A small network was shown many inputs. Here are its activations along a few directions, one row for each input.
Each table varies a few parts of the input and shows all the possible inputs, shuffled.
A made-up example of a description, with smaller parts first: one of 3 separate values, together with either a single point or one of 9 places around a ring or (one of 6 places along a line, together with one of 8 places around a ring).
Shared parts are said once, and a part with two or three values counts as separate values.

A family of inputs:
R1: -0.75 -1.26  1.23 -1.12  2.18 -2.01 -2.66  1.54 -1.61  0.49  1.28
R2: -1.29 -1.19  1.62  0.68  0.69 -0.70 -2.14  1.11 -0.76 -2.71  1.31
R3: -1.29  1.63  0.07 -0.04 -1.78 -1.07 -1.80 -4.43  1.86 -0.47 -0.09
R4:  3.96  0.38 -0.50  0.11  1.05  0.10  7.03  2.20 -0.20  2.98 -1.02
R5:  4.14 -0.72 -0.90 -0.95 -0.65 -0.18  7.79  0.69 -0.49  3.11 -0.60
R6: -1.58  2.72  0.18  0.86 -0.21 -1.16 -2.39 -2.75  2.22 -0.74 -0.78
R7: -1.74  1.75  1.67  0.72  1.23 -1.37 -2.25 -2.30  2.39 -1.41 -0.36
R8: -0.05  3.51  0.54 -0.97 -0.56  3.36  7.65  1.10  0.01  0.29 -1.43
R9: -0.23 -0.03  0.26 -0.67  1.38 -1.04 -2.52 -0.04  2.17 -3.95 -0.34
R10:  0.07  0.86 -0.68  0.23 -0.63  0.26 -3.27  0.06  2.60 -2.13 -0.84
R11: -0.44  0.44 -0.37 -0.34  0.73 -0.66 -3.05  0.00  2.41 -3.20 -0.66
R12: -0.93 -1.26  0.17  0.29 -3.31  0.08 -1.59 -0.36 -0.72 -0.72  1.09
R13:  4.39  0.37 -1.28 -0.33 -0.22  0.27  7.38  1.32 -0.56  3.17 -1.10
R14:  0.76 -3.56 -0.54  0.42 -1.78 -1.39 -1.62  0.13 -2.65  2.11 -0.48
R15: -1.77 -1.18 -0.28  0.45  3.02  0.44 -2.94 -1.17  0.84 -1.94  1.90
R16: -0.39  2.86  1.36 -1.33  0.77  2.77  7.93  1.26 -0.02 -0.50 -1.15
R17: -0.26  2.63  1.62 -1.70  1.62  2.36  8.14  0.91 -0.38 -1.32 -0.71
R18:  1.01 -2.48 -0.96  1.07 -1.34 -0.96 -2.03  0.78 -2.67  2.17 -1.03
R19:  0.35  2.39  0.69 -1.63 -1.95  3.75  7.85 -0.46 -0.33  0.53 -0.53
R20: -1.32  0.02 -0.04  1.17 -1.53 -0.03 -2.50  0.98 -0.51 -1.14  0.49
R21:  0.14 -0.40 -0.15 -0.50 -1.06 -0.20 -3.33  0.62 -1.70  2.73  1.00
R22:  0.33 -3.51  0.93  0.84  2.19 -2.09 -2.13  1.60 -2.64  0.03 -0.27
R23: -1.04 -1.59 -1.00  0.43 -0.78  1.91 -2.79 -2.39  1.02  0.30  1.99
R24:  0.45  3.70 -0.24 -1.21 -1.54  3.83  7.46 -0.07 -0.56  0.42 -1.13
R25:  0.19  0.03 -1.33 -0.87 -2.20  0.03 -2.58 -1.88  2.08 -2.01 -0.24
R26: -0.73  0.02 -0.55  0.91 -2.66  0.48 -2.32  0.02 -0.94 -0.76  0.67
R27:  3.57 -0.47  0.34 -0.75  2.96 -1.19  7.77  2.09 -0.57  1.23 -0.52
R28:  0.03 -3.04  0.10  1.00  1.32 -2.05 -2.31  1.67 -2.44  0.73 -0.77
R29: -1.48 -0.46 -1.17  1.16  0.63  1.50 -3.01 -0.69  1.44 -0.06  1.06
R30: -1.90 -0.94 -0.58  0.81  2.19  0.86 -3.14 -0.81  1.23 -1.06  1.45
R31:  0.34 -2.34 -0.74  1.33 -0.03 -1.48 -2.50  1.43 -2.43  1.63 -1.06
R32: -1.59  1.50  1.97  0.33  2.10 -1.73 -2.04 -2.66  1.98 -2.28  0.10
R33:  0.49  1.13 -1.79 -0.22 -1.75  0.44 -3.00 -1.17  2.02 -1.93 -0.79
R34: -0.93 -0.26 -2.02  0.85 -0.31  1.99 -3.14 -1.97  0.81  0.19  1.33
R35: -0.91  2.50 -0.06  0.67 -1.58 -0.66 -1.91 -3.39  1.96 -0.27 -0.78
R36: -0.95 -0.81  0.67 -0.77  1.48 -1.64 -3.22  1.52 -1.43  1.23  1.01
R37: -0.58 -0.34  0.12 -0.41 -0.11 -1.04 -3.11  1.65 -1.22  2.28  0.56
R38: -0.26 -1.41 -0.02 -1.34 -1.71 -0.97 -2.58  0.02 -1.66  2.65  1.29
R39:  3.62 -0.25  0.33 -0.21  2.31 -0.50  7.27  2.39 -0.22  2.17 -0.74
R40: -1.46 -0.96  1.35  1.05 -0.16 -0.29 -2.36  1.47 -0.37 -1.83  0.89
Describe the family of inputs behind these rows.
> one of 5 places along a line, together with either one of 2 separate values or one of 6 places along a line
Changing only the place on the line of 5 turns R9 into R11. The same change can be made to R17. Which row results?
> R16
Changing only the place on the line of 5 turns R32 into R6. The same change can be made to R27. Which row results?
> R4
Change only the place on the line of 5 in R2. List by row number the other rows that result.
> R12, R20, R26, R40
Change only the choice among 2 separate values in R13. List by row number the other rows that result.
> R24
List by row number the other rows that have the place on the line of 5 in common with R12.
> R3, R5, R14, R19, R23, R25, R38
Change only the choice among 2 separate values in R39. List by row number the other rows that result.
> R16

A family of inputs:
R41: -2.25 -1.43  1.80 -0.05  4.62 -2.32 -2.67  1.71 -0.54 -3.92  1.19
R42: -0.28 -3.43 -0.11  1.27  0.54 -1.13 -4.49  2.85 -3.88  2.62  0.51
R43: -0.95  2.81  1.21 -1.27 -0.23  1.51  5.75 -0.78 -1.95  2.13 -0.39
R44:  1.14 -4.09 -0.72  1.86 -0.13 -3.49 -3.93  1.67 -1.88  3.05  0.16
R45: -1.17 -0.54 -1.74  0.05 -5.61  1.32 -5.41 -0.83 -1.17  0.14  0.34
R46: -0.99 -2.71 -1.36  1.10 -3.14 -0.31 -5.02  0.61 -3.06  3.34  2.19
R47:  4.08 -0.82 -1.81 -0.49  0.66  1.81  6.88  1.57  0.67  0.95 -1.16
R48:  0.23  2.74  1.57 -1.01  0.06  1.98  6.02  0.34 -1.44  1.38 -0.42
R49:  0.71 -0.66 -2.36  0.28 -5.53 -0.60 -5.26 -2.14  0.48  0.90 -0.44
R50:  0.24  2.33  0.52 -0.88 -0.99 -0.79  6.41 -1.76 -0.01  2.66 -0.84
R51: -1.30  0.73 -1.54  1.35 -4.06  0.61 -4.40 -4.82  3.13 -1.86  0.37
R52:  1.72  0.51 -0.34 -1.22  0.25  2.82  6.68  2.37 -0.77  0.37 -0.54
R53: -0.49 -1.64  1.02 -0.24  5.53 -3.78 -2.79  0.15  1.31 -2.88  0.46
R54: -2.88  0.83 -0.55  0.56 -3.48  3.26 -4.86 -3.87  1.47 -2.12  1.29
R55:  1.13 -2.87 -1.72  0.80 -2.42 -1.43 -5.23 -1.04 -1.45  4.46  1.49
R56:  3.04  2.23  0.18 -0.46  0.09  0.34  6.49  0.68  0.38  1.21 -1.42
R57:  1.31  2.30  0.78 -0.78  0.07  2.12  6.32  1.68 -1.35  0.47 -0.69
R58: -0.31 -3.45  1.99  0.40  3.63 -2.21 -3.53  3.18 -3.20 -0.49  0.06
R59: -2.54  2.37 -0.24  0.08 -0.08  0.25 -3.71 -3.29  4.98 -3.12 -0.60
R60:  3.24  0.47 -0.99 -0.25 -0.44  0.43  7.17  1.59  0.92  0.73 -1.21
R61:  1.95  2.70  0.94 -0.72  0.06  0.19  6.16 -0.68  0.22  2.14 -1.16
R62:  1.20 -4.12  1.48  0.38  3.72 -4.12 -3.27  1.79 -1.03  0.28 -0.25
R63: -3.68  1.60  1.98 -0.25  2.57 -0.38 -2.84 -0.03  2.46 -4.81  1.40
R64: -1.59  1.89  0.96 -0.06  3.63 -1.95 -3.08 -1.40  3.86 -3.85  0.27
R65: -3.91  3.04  0.47  0.48 -0.05  2.36 -4.08 -2.02  2.85 -4.01 -0.11
R66:  2.38 -0.78 -1.41 -0.91  0.72  3.52  6.69  2.47 -0.99  0.23 -0.49
Changing only one part turns R66 into R47. The same change can be made to R46. Which row results?
> R55
Describe the family of inputs behind these rows.
> one of 2 separate values, together with either one of 5 places along a line or one of 8 places around a ring
A walk changes only the place on the ring of 8. It starts at R65 and steps to R54. List the rest of the walk in order.
> R45, R46, R42, R58, R41, R63
A walk changes only the place on the line of 5. It starts at R43 and steps to R48. List the rest of the walk in order.
> R57, R52, R66

A family of inputs:
R67: -0.88  1.14  0.45  0.08  1.40 -1.07 -1.72 -1.05  1.53 -2.23  0.49
R68:  0.86 -1.59 -0.74  0.30 -1.37 -0.30 -1.12 -0.04 -1.00  2.08 -0.21
R69:  2.63 -0.46  0.53 -0.82  0.01  0.18  7.19  2.16 -1.26  1.91 -0.64
R70: -0.63  1.19 -0.90 -0.01 -1.67  0.98 -1.04 -2.04  1.32 -0.13 -0.13
R71:  0.32 -1.16  0.22  0.33  0.79 -1.30 -1.86  1.71 -1.48  0.08 -0.13
R72:  0.26 -1.51 -0.56  0.60 -0.80 -0.07 -1.22  0.49 -1.18  1.86  0.42
R73: -1.35  0.83  0.12 -0.48 -0.52  0.66 -1.41 -0.72  1.06 -1.65  0.32
R74: -1.72  1.14  0.11  0.42 -1.04  1.03 -0.99 -1.97  0.99 -0.47  0.14
R75:  1.14  2.69  0.05 -0.90  0.52  2.24  7.20  0.15  1.14 -0.44 -1.18
R76:  0.14 -1.70  0.07  0.07  0.01 -0.53 -1.48  0.57 -1.71  0.92  0.39
R77: -1.44  1.03  0.47  0.13  0.63  0.13 -1.66 -0.59  1.18 -2.02  0.31
R78:  0.69 -1.61  0.19  0.28  2.04 -1.97 -1.90  1.31 -0.59  0.11  0.21
Describe the family of inputs behind these rows.
> one of 2 separate values, together with either a single point or one of 5 places along a line
List by row number the other rows that have the choice among 2 separate values in common with R75.
> R67, R70, R73, R74, R77
Change only the choice among 2 separate values in R68. List by row number the other rows that result.
> R70

A family of inputs:
R79: -0.49  2.73 -1.63 -0.68 -2.74  0.14 -2.46 -2.15  2.12  0.73 -0.84
R80:  0.94  1.33  0.71 -0.83  0.27  2.28  6.80  1.41 -1.33  2.32 -0.16
R81: -0.81 -0.28  1.32  0.65  3.46 -0.94 -1.19  1.75  0.17 -2.92 -0.10
R82: -3.54  2.42  0.91 -0.86 -0.44  1.64 -1.19 -2.17  1.77 -2.29  1.15
R83:  1.96  1.97 -0.22 -1.35  0.01 -0.06  7.22  0.14  0.33  0.82 -1.66
R84:  2.77  0.90 -0.32 -0.23  0.26  1.73  6.61  1.00  0.17  2.03 -0.49
R85: -0.39  0.27  1.01  0.18  4.02 -3.23 -1.07  0.83  1.41 -1.54 -0.52
R86: -1.11  0.89  0.38  0.78  2.21 -0.19 -1.16 -1.59  2.87 -3.73  0.03
R87:  1.37  1.20 -0.07 -1.33 -0.25  1.74  7.24  0.81 -0.54 -0.23 -1.35
R88:  0.16 -2.38  0.93 -0.40  3.14 -2.09 -1.23  3.20 -1.35 -1.03  0.44
R89:  2.67  1.37  0.07 -0.82  0.62  0.67  6.72  0.33  0.08  2.89 -0.74
R90: -0.19 -2.90  0.92 -0.05  0.91 -0.88 -2.00  1.79 -3.63  1.80  0.83
R91: -1.45  2.30  0.43 -0.65 -0.04 -0.11 -1.40 -3.56  3.42 -1.64 -0.15
R92: -0.49 -2.40 -0.01  1.37 -2.44  0.71 -2.17  0.02 -3.22  3.03  0.68
R93:  0.63 -0.55 -2.40  0.56 -4.47  0.51 -2.26 -1.02  0.40  1.29  0.81
R94: -0.55 -2.23  2.61  0.37  2.60 -1.78 -1.12  2.78 -2.26 -0.60  0.41
R95: -2.55  2.44 -0.66 -0.69 -3.14  2.13 -2.22 -0.94  0.44  0.06  0.01
R96: -1.40  1.89  0.37 -0.02  2.78 -1.82 -1.19 -2.04  2.81 -2.64 -0.07
R97:  1.24 -2.88  1.05  0.56  2.82 -2.43 -1.19  2.45 -0.26 -0.83 -0.31
R98:  1.32 -0.04 -1.07  1.04 -4.64 -0.67 -2.39 -2.41 -0.22  1.94  0.40
R99: -1.68  1.70 -0.46 -0.54 -0.20  1.04 -1.34 -2.61  3.78 -2.54  0.69
R100: -1.21  1.75 -1.36 -0.67 -3.05  2.42 -2.47 -1.24  1.06 -0.59 -0.42
R101: -3.00  1.60  1.75  0.47  1.96  0.39 -1.02 -1.09  0.81 -3.50  0.58
R102:  2.17  1.10 -0.22 -0.65 -0.40  1.21  7.14  0.47  0.36 -0.10 -1.60
R103: -0.65  1.72 -2.12 -0.44 -2.94  1.52 -2.37 -1.39  2.44 -0.26 -0.34
R104:  1.24 -3.04 -0.11  0.38  0.83 -0.85 -2.26  1.66 -3.08  1.21  0.68
R105:  1.47 -2.21  1.74  0.34  3.05 -3.75 -1.26  1.47 -0.58  0.05 -0.44
R106:  0.92 -3.17 -1.87  1.02 -1.89  0.08 -2.18 -0.07 -1.01  3.07 -0.10
R107:  0.62 -2.73 -1.20  1.29 -2.27  0.74 -2.38  0.01 -2.51  2.53  0.52
R108:  1.78 -2.47 -0.42 -0.22  1.42 -3.16 -2.19  0.81 -1.83  2.53  0.34
R109:  1.17 -2.45 -1.19  0.78 -1.63 -1.27 -2.30 -1.03 -1.32  3.93 -0.33
R110:  2.19  1.27 -0.06 -0.48  0.24  2.31  6.50  1.32 -0.90  1.79 -0.20
R111: -1.90  1.94  0.43 -0.27 -0.61  1.97 -1.50 -2.52  2.24 -3.00  0.71
R112: -0.01 -0.22 -2.03  0.26 -4.53  1.18 -2.38 -0.67 -0.92  0.98  1.15
R113: -0.15 -0.60  0.93  0.99  3.48 -1.58 -1.11  1.36  1.51 -2.63 -0.56
R114: -1.01 -0.31 -0.45  0.47 -4.72  1.32 -2.14 -0.88 -1.71  1.50  0.89
R115: -1.80  1.30  0.68  0.41  2.20  0.47 -1.27 -1.15  1.53 -4.07  0.38
R116: -2.40  0.17  1.89  0.12  3.54 -1.27 -0.88  2.17 -0.33 -2.22  0.44
R117:  1.51 -3.14 -1.16  0.00  1.20 -1.82 -2.11  1.87 -1.52  1.72  0.44
R118:  0.66  1.75  0.91 -0.85 -0.60  1.73  7.14  0.87 -1.23  0.12 -1.20
Describe the family of inputs behind these rows.
> one of 4 places along a line, together with either one of 2 separate values or one of 8 places around a ring
Changing only the place on the line of 4 turns R83 into R87. The same change can be made to R105. Which row results?
> R88
Changing only the place on the line of 4 turns R96 into R101. The same change can be made to R79. Which row results?
> R95
List by row number the other rows that have the place on the line of 4 in common with R106.
> R84, R86, R93, R97, R99, R102, R103, R113, R117
Change only the choice among 2 separate values in R89. List by row number the other rows that result.
> R83
A walk changes only the place on the line of 4. It starts at R98 and steps to R93. List the rest of the walk in order.
> R112, R114
